cols: C E Q K H T X
Gozu: [-5.21 -0.26 -1.66 1.87 1.38 1.30 2.23]
Zun: [8.55 2.28 0.44 -1.48 0.98 5.09 -0.29]
Zogib: [0.70 -3.03 -3.03 -1.41 -3.03 -0.98 -3.30]
zufiv: [-1.90 1.64 -3.02 0.84 1.31 -1.02 2.80]
lodo: [8.55 2.28 0.44 1.52 -1.19 -4.82 -1.04]
Ses: [4.98 4.59 -2.01 -1.45 3.06 5.61 3.34]
gazam: [-1.90 1.64 -3.02 0.84 1.31 -1.02 1.84]
succ: [5.09] -> [-0.29]
down: [1.31 -1.19] -> H
[8.55 2.28 0.44 1.52 -1.19 -4.82 -1.04] -> lodo
howmany Zogib: [-3.03] -> 3

cols: R F Y B M U N V
Fanog: [7.47 -4.94 0.73 3.35 7.48 -1.30 3.33 -6.83]
kegas: [7.47 -4.94 0.73 3.35 -0.72 0.72 -2.53 1.22]
sele: [7.47 -4.94 0.73 3.35 -2.54 2.33 3.32 -2.53]
succ: [3.32] -> [-2.53]
[7.47 -4.94 0.73 3.35 -0.72 0.72 -2.53 1.22] -> kegas
succ: [-2.54] -> [2.33]
down: [-1.30 0.72] -> U
succ: [-0.72] -> [0.72]
[7.47 -4.94 0.73 3.35 -2.54 2.33 3.32 -2.53] -> sele

cols: L J Z G D
ledo: [1.12 0.44 -1.39 0.02 4.65]
mil: [0.67 0.60 -2.56 0.77 0.71]
ket: [1.42 0.40 0.61 0.22 5.12]
rak: [0.16 0.13 -0.71 1.19 -0.26]
voz: [0.79 0.31 -1.10 -0.91 6.13]
podog: [0.09 0.57 -2.17 0.42 2.18]
digod: [1.12 0.44 -1.39 -0.83 4.65]
down: [0.60 0.40 0.13 0.31 0.57 0.44] -> J
down: [0.44 0.60 0.40 0.13 0.31] -> J
down: [0.22 1.19 -0.91] -> G

cols: Rovo Zalu pup nefof gamu Gez
rodav: [6.56 0.58 -2.43 0.55 7.48 0.30]
poneb: [-7.02 0.46 -2.10 -2.10 -2.10 -2.10]
dimi: [5.32 1.39 -1.98 0.15 6.65 0.06]
Rok: [8.27 1.31 -2.36 -2.09 7.55 -0.07]
bot: [-8.34 0.09 1.93 -3.04 -4.62 -1.21]
succ: [0.55] -> [7.48]
howmany poneb: [-2.10] -> 4
down: [-2.10 0.06 -0.07] -> Gez
succ: [6.56] -> [0.58]

cols: Vami vepa Tibav sulud Rone nar mavap ganaf Tetel kemap
Sez: [-1.19 -2.89 2.30 -1.34 -2.11 -1.47 -2.89 -1.56 -1.14 -1.25]
tul: [-0.20 -2.64 0.79 3.22 -1.60 -0.56 -2.93 -0.49 -0.53 -0.57]
Lipud: [-3.05 -1.50 4.56 -3.86 -2.22 -3.20 -0.61 -3.45 -2.34 -2.53]
netu: [4.72 3.75 -8.56 5.90 3.80 4.17 2.62 5.63 2.37 2.99]
girof: [-0.58 1.88 1.31 -1.19 0.73 -0.06 2.50 -0.67 -0.07 0.36]
bezu: [3.44 3.44 -6.23 4.10 3.16 3.08 2.66 4.03 1.89 2.18]
Matoz: [-0.20 -2.64 0.79 -0.10 -1.60 -0.56 -2.93 -0.49 -0.53 -0.57]
Zibuk: [-3.10 -1.86 4.40 0.78 -2.57 -3.59 -1.14 -3.52 -2.92 -2.98]
sose: [2.85 2.66 -5.23 3.51 2.51 2.79 1.97 3.37 1.69 1.96]
howmany bezu: [3.44] -> 2
succ: [3.22] -> [-1.60]
down: [-1.14 -0.53] -> Tetel

cols: P S A W
kov: [-6.79 -6.79 -6.80 -6.79]
kova: [-6.78 -0.12 -6.78 -6.78]
zutab: [-1.80 -2.50 -1.80 1.33]
succ: [-6.80] -> [-6.79]
howmany kov: [-6.79] -> 3
[-6.78 -0.12 -6.78 -6.78] -> kova
howmany zutab: [1.33] -> 1
howmany kova: [-6.78] -> 3
succ: [-2.50] -> [-1.80]

cols: tizu sek Nifil gesu mezi vezez zoz sirib
gan: [5.29 -2.84 -5.27 0.97 -6.21 -6.21 -2.84 -2.34]
vegul: [-5.05 -1.85 -1.29 0.09 -1.86 -1.65 0.46 2.60]
Ranor: [4.68 -2.43 -2.91 4.68 2.71 0.24 -3.52 4.68]
bet: [-6.13 -1.13 -0.97 -0.08 -2.83 -2.52 5.78 1.69]
doki: [0.07 3.08 -1.18 -6.20 5.71 0.81 5.79 4.67]
Gak: [-5.40 -2.78 3.15 3.62 1.43 1.84 -5.41 -1.75]
moluv: [-1.17 -3.69 -1.17 -1.51 3.50 -5.72 -3.46 -1.51]
howmany moluv: [-1.17] -> 2
howmany Ranor: [4.68] -> 3
down: [-2.84 -1.85 -2.43 -1.13 3.08 -2.78] -> sek
howmany gan: [0.97] -> 1
succ: [-6.20] -> [5.71]
howmany gan: [-2.84] -> 2

cols: Nuvot bab noku Sodu fada mos kege sote Vebiv sosef
sapu: [-1.56 0.11 0.08 0.55 -1.56 0.55 1.02 0.77 -1.56 0.18]
vinug: [0.19 1.05 -5.22 3.65 -1.36 1.88 -2.21 -6.21 2.47 -1.57]
Mika: [-2.22 2.88 -2.22 1.21 1.21 3.15 -1.67 -2.22 2.77 -2.88]
howmany sapu: [-1.56] -> 3
howmany Mika: [-2.23] -> 0
down: [-5.22 -2.22] -> noku

cols: pato lero Sagi betu Lobot zuvun Mubos
dadid: [-2.16 -2.31 1.18 -1.30 -1.00 -1.95 -1.55]
migig: [-0.26 -2.22 3.56 -6.05 0.36 -0.08 -1.82]
zuk: [-0.26 -2.22 3.56 -6.05 -3.23 -0.08 -1.82]
bav: [-0.45 -3.10 -3.10 -3.10 -2.34 -0.45 -0.45]
Vitig: [1.79 1.17 -2.36 2.52 2.03 -1.31 1.17]
pul: [-1.42 -2.16 1.83 -3.10 -2.34 -0.92 -1.71]
maf: [-0.71 -2.32 3.96 -5.66 -3.30 -0.47 -1.87]
zofiv: [-2.82 0.32 0.32 0.32 1.91 -3.09 0.32]
howmany Vitig: [1.17] -> 2
howmany zofiv: [0.32] -> 4
down: [-2.16 -2.32] -> lero
howmany bav: [-3.09] -> 0

